Each row below holds a small network's activations on one input, seen along a few directions.
Each table varies a few parts of the input and shows all the possible inputs, shuffled.
Descriptions start from the smaller parts, as in this example, which fits no table here: one of 4 places along a line, together with either a single point or one of 9 places along a line or (one of 2 separate values, together with one of 5 places around a ring).
Shared parts are said once, and a part with two or three values counts as separate values.

Other details of the inputs vary at random and push rows far along three fixed directions, the same in every table; ignore that.

A family of inputs:
r1: [-38.2 -21.5   5.3  14.4  11.9   6.7 -52.3  19.5  25.5  -6.0   7.0  39.5]
r2: [  6.9   2.3 -10.7  -2.1   3.9 -14.3  -6.5 -13.9  -3.9  -6.6 -10.4 -18.7]
r3: [ 5.4  8.9 -6.8 10.4 -9.0  8.5 11.6  2.2 -5.1  1.0  7.5 12.6]
r4: [-1.1  7.6  9.8  3.4 -7.1 11.3 12.9 13.7  6.8  2.3 13.3  1.6]
r5: [ 24.7 -19.8  19.6 -94.0 -24.1 -21.0  -0.9  13.9 -35.5  57.1 -44.5  55.5]
r6: [  8.5  -1.9 -11.8  -5.6   2.7 -13.3  -5.7 -17.6   4.6  -3.1  -6.9 -20.8]
r7: [ 4.2  8.2 -3.6  8.6 -4.1 11.2 11.8  2.8 -2.5  6.0 10.7  9.1]
r8: [ 8.7  6.7 -6.3  8.9 -8.2  9.9 12.0  1.8  0.6  5.2 10.4 10.6]
r9: [  8.1  -9.4  13.1  11.0   8.7  22.3  24.0 -12.3 -13.9 -18.2  -0.7  19.9]
r10: [ -1.1  -0.5   4.1  -6.1   3.4 -15.7  -4.8  -3.5  -0.8  -8.4  -7.4 -27.7]
r11: [  4.9   2.4  -6.6  -3.5   6.3 -11.4  -6.5 -13.8  -6.8  -4.9  -9.3 -20.4]
r12: [  6.7  -0.1 -12.8  -5.4   3.4 -14.7  -4.8 -16.3   3.4  -3.4  -7.9 -20.2]
r13: [  5.5   0.0 -13.6  -5.1   4.5 -14.8  -4.5 -16.1   0.8  -5.8  -8.4 -19.2]
r14: [-1.4  8.4  3.0  8.1 -6.4  9.8 13.1  6.8 -5.4  1.7  9.6  7.6]
r15: [ -1.8 -11.5  11.9   7.5  10.9  36.7  24.4   2.4  -5.8  -2.0  -6.7   3.2]
r16: [-1.5  5.6  7.5  6.2 -7.0  7.3 14.8 13.7  3.3  3.1 13.0  3.2]
r17: [  8.1   1.5 -10.9  -1.9   4.7 -15.2  -6.6 -13.5   1.1  -3.3  -9.4 -20.6]
r18: [ 3.7  7.4 -9.5  6.3 -8.7  9.8 13.5 -0.5 -2.4  0.3 10.1 12.6]
r19: [  5.9   0.7 -11.8  -4.7   1.2 -14.2  -5.0 -16.5  -1.9  -6.5  -9.7 -18.0]
r20: [-37.3 -22.2   4.8  13.7  15.2   6.3 -51.3  20.3  31.1  -2.1   9.0  38.1]
r21: [ 2.3  6.1  4.0  8.0 -6.3 10.5 13.3  6.0  0.7  6.0 11.7  5.9]
r22: [ -1.0  -0.5   4.6  -4.8   1.9 -16.3  -5.4  -3.7  -0.8  -8.4  -8.2 -27.5]
r23: [-22.4 -25.5  -7.2  -0.7  20.5 -15.4 -60.8  -7.4  12.2  -3.6 -15.1  15.9]
r24: [ 0.0  7.5  3.0  8.7 -5.2  9.0 13.5  7.3 -0.3  5.4 10.8  6.4]
r25: [ 3.0  8.2 -4.1  8.6 -3.1 11.0 12.2  3.2 -5.2  3.7 10.1  9.9]
r26: [ -2.0   3.3   5.5  -8.8   3.7 -12.9  -5.4  -2.2   0.6  -9.2  -8.5 -28.3]
r27: [  0.0   1.4  -0.2  -1.3   4.3 -14.6  -6.9 -10.1  -3.9  -6.5 -10.2 -24.0]
r28: [ 0.4  3.9  8.5  5.9 -7.8  8.6 14.1 12.4  4.8  3.2 14.2  2.7]
r29: [-4.0  9.2  7.9  3.8 -5.6 10.0 13.8 15.2  2.3 -0.2 11.3  3.0]
r30: [ 6.5  6.7 -2.6  8.1 -5.2 12.8 11.5  1.5 -1.7  6.6 11.6  8.6]
r31: [ -0.6  -1.1   3.5  -5.9   5.3 -16.6  -3.5  -2.6   1.3  -6.6  -7.0 -27.9]
r32: [-1.1  7.7  2.4  8.4 -4.5  8.9 14.2  7.7 -3.2  3.2 10.0  7.2]
Description of these inputs: either one of 2 separate values or (one of 5 places along a line, together with one of 6 places along a line).
Question: Which of the alternatives is r25?
Answer: one of 5 places along a line, together with one of 6 places along a line
Question: Change only the place on the line of 5 in r23. List by row number the other rows that result.
Answer: r7, r11, r25, r30
Question: List by row number the other inputs of the same sort as r15.
Answer: r9

A family of inputs:
r33: [ 29.0  18.6  14.9   0.6 -18.7  12.4  40.3  -9.2 -19.7  -1.6   6.5   3.8]
r34: [  6.8 -25.1   4.0 -43.3  25.0 -14.4 -29.7 -12.1  -4.8  25.4 -37.4   4.7]
r35: [-17.8  -7.8 -24.4  40.9   1.6  37.3   2.9  -3.3   9.9  -8.6  19.1  28.1]
r36: [-21.8  -3.8   4.0  29.5   4.2  34.3  -1.3  13.3  18.3 -19.9  28.0  14.5]
r37: [ 17.7  36.5   1.8   2.7 -30.1  -1.6  23.9  12.4 -17.3  19.2  21.0  -4.1]
r38: [ -1.4 -18.2  -6.7 -52.5  -3.1 -35.3 -31.5  -7.9  10.1  14.1 -22.1   4.0]
r39: [ 15.1 -10.0 -21.6  10.7  15.9  -9.0   6.1 -30.7   0.1  -3.8 -20.1 -51.4]
r40: [-19.8  -1.7   4.7  36.5   4.9  22.4  -1.5  19.3  10.4 -27.7  24.1  21.0]
r41: [-17.4  13.6 -12.3  39.4  -4.1  21.7 -14.2  27.6  29.1  12.8  33.4   9.6]
r42: [-23.0 -33.6  -8.9   2.1  -1.4  17.3 -30.4  17.9  -2.4  13.8  -7.2  88.3]
r43: [ 23.8  17.0  -5.0  -6.0 -20.2   3.1  46.0   9.6   6.4  19.8  20.1  -3.5]
r44: [ 20.2  25.0  -1.8  -3.0  -5.5  15.1  44.9  -0.3 -29.9  -0.6   1.2   6.6]
r45: [-15.5   8.6 -18.7  34.9  -6.0   3.7  -2.2  14.7  22.7 -17.6  33.2  29.0]
r46: [ 23.8  23.6  -2.2  -2.1 -26.3  -9.8  39.3  -1.3  -9.0   8.4  24.8   6.5]
r47: [ 13.4 -22.3  32.6 -52.4 -12.3  12.3  11.8  27.9 -11.8  39.7 -14.1  40.7]
r48: [ 14.5  -8.6  23.2 -49.3 -22.2   6.9  11.4  17.4 -23.7  21.5 -24.9  58.5]
r49: [-36.8   6.2 -28.3  42.1  16.8  -6.5 -58.6  -3.6  39.4 -23.9  16.8 -33.1]
r50: [  1.8 -23.6  10.4 -49.1   4.8 -12.4 -31.3 -14.7  -0.2   5.0 -39.3   4.6]
r51: [ -0.5 -19.3   0.2 -49.9  18.0 -12.6 -31.2 -17.1 -11.0  14.0 -36.8   7.8]
r52: [-33.4 -43.5  12.5   4.3  27.5 -15.8 -79.6  -0.8  20.6 -13.8  -5.6  30.7]
r53: [-11.2   4.3   6.9  -3.1  10.3 -16.8   3.9 -10.5   2.2 -18.2 -11.6 -62.4]
r54: [-34.6   2.8   8.7  40.3   4.3  14.0   1.8  26.5  11.1 -20.5  21.8  16.3]
r55: [ 28.9  12.1  12.4  -3.5 -12.7  24.9  47.0   1.3  -4.6  10.1   1.0  -5.6]
r56: [ 15.9  10.5  -7.5   7.0  22.0 -20.1  -2.6 -37.5 -15.6 -17.0  -9.9 -41.8]
r57: [ 16.0  -3.2 -18.2  14.5   9.2 -21.8   0.6 -40.2 -15.3 -15.0 -14.8 -41.1]
r58: [  2.9  25.1 -16.5   3.5  -2.8 -32.3 -12.9  -4.8  -1.5 -13.6  -7.6 -56.5]
r59: [ -3.5  -1.3  10.3   3.7  16.8 -18.0   5.7  -5.1   7.9  -7.2 -11.9 -65.7]
r60: [  6.6  18.1  25.4   1.6 -15.8   0.9  41.5  11.0 -21.4   5.4  12.0  -9.5]
Question: Changing only one part turns r35 into r57. The same change can be made to r36. Which row results?
Answer: r52
Question: Describe the family of inputs behind these rows.
Answer: one of 4 places along a line, together with either one of 2 separate values or one of 5 places along a line
Question: A walk changes only the place on the line of 5. It starts at r59 and steps to r47. List the rest of the walk in order.
Answer: r55, r34, r39
Question: A walk changes only the place on the line of 4. It starts at r59 and steps to r53. List the rest of the walk in order.
Answer: r54, r60
